Here are a small network's activations along a few directions, averaged over the inputs that share one value of a field.
Related values have similar rows: they may be neighbours, one step apart, or belong to one group.
In the rows, zero is written as 500.
Strong random noise was added to every row along 15 fixed directions; ignore it. To show where, here is one row again and again, with new noise each time:
[530,385,451,503,603,584,432,557,429,390,298,559,578,204,488,424,363,493,519,600,307,507,660,391,455,691,504,706,764]
[446,399,358,424,483,332,382,69,557,375,487,520,353,455,570,384,653,448,593,504,547,582,576,517,494,601,358,570,436]
[403,444,530,493,557,358,653,499,517,539,543,652,526,520,685,536,472,482,453,423,625,693,424,680,593,351,517,629,435]
[560,446,522,448,481,274,584,524,577,674,423,531,504,474,518,543,419,312,504,585,561,341,314,578,464,761,266,439,498]
[400,403,301,373,494,403,397,195,515,307,325,606,475,626,471,414,647,610,621,511,672,632,759,460,472,537,505,681,564]
[591,486,510,498,432,475,696,664,451,499,261,551,539,636,379,713,442,412,611,485,614,433,451,358,370,628,565,554,594]
[752,539,442,520,524,336,542,836,357,482,417,681,524,736,428,445,390,374,585,721,454,407,419,544,435,526,428,589,328]
[332,437,558,428,468,497,388,595,336,602,586,775,538,491,561,330,568,602,445,656,652,538,624,547,402,395,297,522,366]
[545,414,375,303,538,717,543,328,417,579,550,435,471,312,643,259,352,601,472,503,546,339,527,546,384,591,348,389,374]
[548,615,474,550,379,507,597,772,369,456,350,377,427,642,460,515,634,552,458,615,476,409,560,569,398,361,709,348,463]
[538,539,435,439,509,772,462,586,307,524,440,528,381,175,305,377,376,434,492,682,523,523,586,354,533,495,396,634,402]
[633,694,506,548,454,577,480,661,235,680,461,417,543,537,342,606,656,487,553,648,448,382,370,426,647,450,546,439,495]
[588,589,554,273,202,648,480,366,268,548,442,416,560,455,551,500,625,514,414,563,682,401,623,463,299,366,516,511,508]
[838,518,585,397,491,485,590,661,320,718,489,546,850,654,662,559,371,514,547,506,394,128,291,533,330,678,406,365,595]
[312,408,491,527,407,570,325,560,449,530,690,703,359,628,494,462,411,601,583,317,420,681,629,574,437,284,397,730,174]
[541,464,434,459,527,607,531,356,317,533,490,625,532,330,644,463,467,564,601,378,469,598,508,525,513,404,468,693,419]
[445,581,685,547,331,533,401,430,651,430,642,461,318,243,436,509,576,389,400,355,380,535,581,562,386,369,375,274,362]


E, 15 values:
e13: [555,643,503,373,353,673,447,209,359,481,499,373,626,445,574,519,784,632,482,451,698,454,585,404,502,327,604,412,603]
e8: [403,529,555,493,455,345,411,378,599,571,717,585,490,743,490,454,635,558,521,473,695,501,433,581,446,424,338,290,275]
e11: [625,511,424,404,528,495,544,414,666,381,362,365,564,375,536,422,328,453,401,499,478,534,572,580,541,497,599,650,642]
e10: [447,522,390,609,707,564,445,239,706,418,552,486,448,504,407,542,558,605,672,267,447,558,479,364,682,604,518,410,517]
e1: [579,564,446,417,539,413,714,521,639,435,494,356,576,827,560,573,444,506,388,468,643,555,431,629,626,376,784,533,594]
e2: [322,496,561,550,664,459,500,515,769,351,595,491,367,420,271,436,498,380,357,657,694,698,541,418,666,487,476,420,517]
e3: [628,627,382,443,483,524,654,549,499,434,431,512,367,441,458,286,414,487,469,641,728,493,532,624,429,360,456,397,184]
e9: [727,538,501,477,521,553,607,557,450,494,568,381,655,449,775,468,389,568,429,363,325,427,400,687,499,378,661,481,501]
e12: [669,545,733,600,397,401,494,381,468,402,533,531,456,256,479,601,621,142,473,582,388,507,372,340,412,573,386,447,561]
e15: [321,259,336,433,668,475,535,433,460,503,502,484,425,442,718,288,373,564,418,670,530,616,505,586,610,596,508,712,533]
e7: [428,441,354,523,567,601,357,579,420,772,532,460,578,540,589,499,383,711,634,349,301,356,431,558,575,603,464,629,478]
e5: [314,379,476,663,704,239,547,458,823,442,412,784,572,426,662,512,447,612,605,250,449,662,554,702,552,547,451,552,586]
e4: [540,446,506,451,451,465,529,344,458,499,508,461,450,361,593,482,459,345,475,505,519,586,437,474,531,555,456,686,499]
e14: [303,659,647,467,484,454,376,374,788,452,581,624,463,213,390,308,652,589,312,522,717,549,735,633,482,365,282,144,428]
e6: [704,644,363,629,470,501,275,274,467,408,529,364,248,207,469,319,627,423,583,496,133,474,500,591,552,396,401,439,266]
The values of E form a ring.
Question: A walk along E starts at e2 and steps to its neighbour e11. Put e1, e9, e5, e14, e6 in the order it reaches them.
Answer: e6, e1, e9, e5, e14
Question: Which values are neighbours of e7? Give them in the order they are listed.
Answer: e13, e10
Question: Which values are neighbours of e15? Give them in the order they are listed.
Answer: e12, e4

V, 13 values:
v1: [363,498,496,549,583,554,512,618,438,535,350,617,664,519,438,522,571,727,535,538,619,560,641,446,543,449,612,544,677]
v7: [425,667,525,489,534,549,613,339,597,585,450,366,524,341,410,657,649,531,435,336,587,649,457,609,814,330,632,417,619]
v8: [352,520,486,535,521,414,587,655,535,406,231,369,448,375,404,554,647,411,354,769,633,550,580,444,634,606,688,485,809]
v12: [288,442,533,594,650,334,298,525,433,578,513,890,518,397,406,428,716,495,608,714,622,621,521,368,631,584,202,581,492]
v5: [580,615,582,532,483,381,544,439,465,544,452,485,576,376,526,666,665,375,496,474,518,540,364,494,668,505,539,506,638]
v13: [277,557,668,444,381,518,476,419,426,716,429,594,605,248,576,461,804,684,372,486,666,440,621,614,418,401,361,178,618]
v10: [626,548,410,463,585,425,645,689,415,448,407,537,408,419,489,302,431,385,394,787,577,522,482,656,548,421,484,500,355]
v3: [233,342,394,571,530,750,388,299,304,609,614,380,404,400,558,495,586,670,600,453,452,609,500,289,566,535,560,684,535]
v4: [625,666,468,541,323,421,563,422,389,362,294,527,477,567,464,656,654,452,604,475,573,651,590,494,463,279,724,715,501]
v6: [353,551,404,320,601,719,316,555,580,481,423,707,667,449,291,263,334,837,458,501,670,588,906,562,539,359,423,586,515]
v11: [518,460,323,268,241,571,418,317,154,713,364,376,542,642,592,526,558,539,557,648,733,394,488,412,450,520,524,894,496]
v2: [612,480,486,401,431,410,496,490,742,294,550,575,476,740,455,515,249,438,474,276,444,639,623,678,434,357,526,657,365]
v9: [599,558,623,448,504,382,546,552,426,358,561,602,626,665,485,591,583,293,399,743,744,633,444,319,577,403,586,695,620]
The values of V form a line.
Question: A walk along V starts at v13 and steps to its neighbour v2. Put v1, v7, v4, v9 in the order it reaches them.
Answer: v7, v9, v1, v4
Question: Which values are neighbours of v5? Give them in the order they are listed.
Answer: v8, v12

Z, 9 values:
z5: [677,590,372,307,268,579,447,219,583,211,281,400,504,396,563,445,519,570,520,258,522,506,805,591,276,331,621,589,513]
z8: [473,530,442,544,283,389,440,675,377,402,329,566,359,765,323,598,605,456,556,526,525,663,635,510,433,278,616,764,388]
z6: [519,468,431,477,490,419,819,654,517,568,428,574,404,708,502,639,320,404,557,367,703,613,335,608,522,445,558,638,305]
z1: [191,395,345,629,351,427,352,323,607,504,498,360,185,802,368,551,695,644,704,332,458,537,586,489,398,535,511,444,291]
z3: [479,359,630,637,561,392,769,661,521,303,575,472,347,520,633,570,462,215,413,612,491,621,328,404,416,565,635,491,491]
z9: [450,492,530,448,300,582,403,459,714,619,451,202,471,470,409,622,377,524,449,346,417,284,559,481,353,675,501,423,636]
z4: [573,444,718,418,678,624,560,616,586,394,781,785,906,652,722,452,209,663,366,360,541,572,573,528,395,320,562,522,607]
z7: [369,501,390,601,374,455,484,675,438,426,449,455,206,707,455,477,634,532,548,588,545,506,583,489,437,415,602,490,266]
z2: [563,488,434,487,556,412,352,766,355,527,404,610,564,599,452,329,428,516,478,837,357,433,599,590,525,549,471,660,530]
The values of Z form a ring.
Question: How many steps from neighbour to neighbour lead from z9 to z2, at the fewest?
Answer: 3
Question: Which values are neighbours of z6? Give them in the order they are listed.
Answer: z8, z3
